[[43, 68, 46, 65, 40, 38],
 [33, 85, 43, 81, 47, 34],
 [6, 2, 20, 39, 19, 12]] -> 19

[[192, 158, 122, 42],
 [186, 109, 179, 62],
 [114, 73, 29, 227]] -> 29

[[13, 63, 87, 29],
 [25, 50, 90, 23],
 [43, 33, 95, 17]] -> 95

[[-4, -21, 19, 20, 3, 2, 27],
 [28, 20, 11, 14, 6, 22, 34],
 [33, -11, -43, -2, 19, -9, 25]] -> -9

[[-16, -41, -7, 31, -15, -8],
 [4, -15, 6, 22, -3, 3],
 [-44, -36, -24, 22, -9, -16]] -> -9

[[3896, 6923, 9575, 8181, 6343],
 [3370, 5023, 7991, 7491, 6086],
 [4290, 8133, 8387, 8870, 3008]] -> 8870

[[88, 58, 16, 60],
 [92, 28, 19, 48],
 [35, 56, 45, 52]] -> 45

[[-27, -13, 8, -15],
 [40, 16, 33, 13],
 [22, 7, 35, 10]] -> 35

[[9, 5, 5, 2],
 [7, 4, 5, 1],
 [8, 5, 5, 2]] -> 5

[[90, 188, 207, 246, 9, 70],
 [77, 165, 175, 167, 36, 50],
 [114, 221, 242, 221, 51, 33]] -> 51
---
[ -96.0 -162.6 -156.7 -155.8  -63.2  159.3] >> -156.7
[ 0.2  0.5 -0.1 -1.5 -1.0 -1.3  1.1] >> -0.1
[  1.599 -16.095  -6.646  -1.844  10.412  19.534] >> -6.646
[-126.98 -144.31 -123.36 -193.25   -3.26  104.69] >> -123.36
[ 0.025  0.145  0.151 -0.175 -0.037] >> 0.151
[-15.6  16.2 -10.1  13.3] >> -10.1
[ 0.100  0.104 -0.029 -0.130 -0.019  0.029 -0.071] >> -0.029
---
[[723, -480, -606, 267, -249, 347],
 [356, -336, -182, -9, -204, 142],
 [-85, -144, -235, -76, -135, -105]] >> -336

[[3782, 8111, 5574, 4410, 4333, 8611, 9212],
 [6569, 6099, 6300, 1838, 5311, 6211, 8969]] >> 6099

[[32, -34, 30, 36],
 [24, 29, -13, -15]] >> 29

[[6048, 2662, 8217, 8618, 5152, 3281],
 [7038, 6734, 2448, 7590, 7053, 6476],
 [6633, 2430, 9233, 9778, 2040, 5748]] >> 6734

[[492, 367, 228, 467, 842, 548],
 [472, 476, 497, 476, 451, 470]] >> 476

[[71, 55, 94, 64, 44, 70, 48],
 [50, 58, 50, 56, 62, 55, 61],
 [18, 61, 17, 51, 78, 42, 73]] >> 58

[[-22, 33, 0, 19, -28],
 [46, 11, -9, 35, -28],
 [29, 11, 28, 45, -22]] >> 11

[[720, 668, 781, 526, 847, 837, 770],
 [622, 807, 844, 188, 848, 965, 667]] >> 807

[[-470, -347, -403, -163, -110, -169],
 [-620, 528, -239, -461, 86, -342],
 [159, 5, -31, -447, -527, -130]] >> 528

[[213, 246, 237, 28, 205, 221],
 [189, 125, 134, 211, 180, 173],
 [189, 201, 191, 119, 197, 183]] >> 125
---
918,902,712,201,364,936 -> 918
45,-31,28,-2,43 -> 45
90,52,74,36,13 -> 90
6,960,897,887 -> 6
6,49,55,88,47,81,19 -> 6
277,823,1,650,435,502,359 -> 277
624,288,81,761,832,505 -> 624
70,65,184,198,166,118,29 -> 70
8,-47,29,41 -> 8
-315,211,515,-308,-528 -> -315
---
[[ -0.7  49.2 -71.7 -12.3 -38.2  -5.2]
 [ 61.6  40.0  45.8  73.2 -55.4  69.7]] --> 49.2

[[-10.8  25.4  37.6  61.7 -75.6   9.6  45.2]
 [ -5.6 -22.9 -11.5 -71.6  70.9  34.1 -30.2]] --> 25.4

[[-24.8  -8.9  22.3 -23.3]
 [ -2.9  84.7 -72.5 -45.5]] --> -8.9

[[-23.7 -48.4 -18.9  66.5]
 [-76.0 -26.3  48.2 -42.9]] --> -48.4

[[-62.4  40.6 -40.3  -6.8  34.7]
 [ 80.0  10.3   7.0 -35.0   1.1]] --> 40.6

[[-26.5  30.8  39.3 -25.4 -62.8 -12.7  29.1]
 [-23.1 -10.9  31.4 -30.1  52.7  -4.1  -3.2]] --> 30.8

[[-42.7   4.5  20.0 -64.3  79.2]
 [-40.8  75.8 -58.7  30.2  -8.8]] --> 4.5
---
Q: [0.16, -0.09, -0.04, 0.17]
A: 0.17
Q: [-0.006, 0.076, 0.009, -0.148, 0.184, -0.039]
A: -0.039
Q: [-0.08, 0.16, 0.05, -0.15]
A: -0.15
Q: [-8.132, 13.524, -11.560, 4.245, 6.398, -6.916]
A: -6.916
Q: [-10.1, 7.2, 10.2, -8.3, 2.9]
A: 2.9
Q: [-5.710, -6.380, 14.051, -4.820, -17.112]
A: -17.112
Q: [24.48, 43.91, 54.15, -0.71, -103.41, 15.30, 150.08]
A: 150.08
Q: [0.05, 0.16, -0.10, 0.18]
A: 0.18
---
[[-63.8   4.2 -74.2  51.2 -80.4 -62.3  -0.5]
 [ 67.4   2.8  13.6  -9.3  37.2  88.6 -16.9]
 [ 66.6 -39.2  13.6  72.6  13.0  59.0 -17.6]] ans = 13.0

[[ 19.7   3.1   9.6  53.5 -18.9 -15.9  58.6]
 [ 47.3 -27.8  86.6  14.6  25.1  11.5  38.1]
 [ 46.0  -2.0  38.3  45.9   2.6  29.1  57.7]] ans = 2.6

[[ -9.6  42.5 -21.9  -4.9]
 [ 46.4 -34.1  14.4  20.6]
 [-10.9  74.0 -39.2  -6.7]] ans = 74.0

[[-18.8 -21.5 -13.7  35.3   5.0]
 [-67.8 -15.2 -18.3  -7.3 -26.1]
 [ -9.3  80.3  -1.9  -5.7 -31.7]] ans = -1.9

[[ 33.5 -19.4 -15.3  21.7 -14.7  45.6  -3.2]
 [ 35.7 -18.4 -13.4  21.9 -19.0  51.6  -3.9]
 [ 15.1 -33.7 -44.3 -10.3  23.7  66.3 -12.7]] ans = 23.7

[[  1.0 -38.3  -8.4  -2.4]
 [  3.1 -19.2  -3.5  -3.0]
 [  3.4  64.2  11.4  -1.4]] ans = 64.2

[[ 37.5 -23.2 -25.8  75.9 -49.7 -78.4   6.1]
 [ 22.8 -20.7  77.0  11.7 -56.4 -24.8 -21.8]
 [ 21.0 -37.9  11.8  36.2  -7.4 -44.4  68.1]] ans = -7.4

[[-58.0  75.0 -62.5  82.5   7.8 -54.9]
 [ 36.4 -17.1  31.8  -9.7 -80.4   1.2]
 [  2.6  78.7  17.1  -5.3  58.8 -72.5]] ans = -5.3

[[ 14.9 -52.2 -10.3  -1.8 -19.0 -81.2]
 [ 14.9 -52.2  54.6  -7.7 -19.0 -72.8]
 [ 14.9 -52.2  50.4  -7.7 -19.0 -62.8]] ans = -7.7
---
[[ -2.0  -5.6 -45.9  61.7  88.6  25.3]
 [ 27.8  -1.7  13.4 -45.5  37.5 -14.8]
 [ -8.9 -33.8  32.3  21.1 -27.1  -8.8]] --> 27.8

[[ 32.7 -44.7 -18.3 -40.9 -34.4  -7.4  -2.8]
 [-15.4 -46.9  28.3  33.8 -15.2  24.2  13.8]
 [-30.8 -22.1 -34.5  24.3  83.9 -15.2 -41.0]] --> -15.4

[[-30.5  11.9   0.2   9.5]
 [ 46.2 -16.8  -2.6 -14.7]
 [ 57.1 -82.3  18.1  35.8]] --> 46.2

[[ 23.9   5.2 -58.2  60.8  69.6]
 [-11.1 -55.9 -26.5  15.4  33.8]
 [-25.9 -88.9  11.3 -40.0 -14.3]] --> -11.1

[[ -9.2  11.7  63.2   5.9  16.5   4.7 -20.0]
 [ -8.9   6.9  66.7  -2.5   2.2   6.6 -29.4]
 [ -8.1  11.3  38.9   6.1  16.4   8.4 -13.6]] --> -8.9

[[ 41.0   6.4 -39.6   0.2  49.6   5.0   1.3]
 [  0.6  48.8 -81.1  -2.6 -27.8 -14.7  -3.4]
 [-35.9 -13.4  56.0  -0.2 -35.0  -5.3  -4.7]] --> 0.6

[[-38.9  75.0 -22.6  -6.5]
 [ 21.5 -25.1  68.2 -83.2]
 [ 77.6  35.5  12.1  28.6]] --> 21.5
---
[[ 42.5  20.6 -19.4 -52.1 -22.9]
 [ 42.2  37.7  -5.5 -70.2 -42.2]] --> -42.2

[ 41.4  16.2  15.3  66.2 -17.4] --> 16.2

[-6.1 -8.7 -4.0 34.1 74.7 53.5] --> -4.0

[-73.2 -75.3  38.9 -71.5  -5.7] --> -71.5

[-28.6 -29.7  42.7  62.8] --> 42.7

[ 36.9  35.3 -66.5  19.0 -52.2] --> 19.0
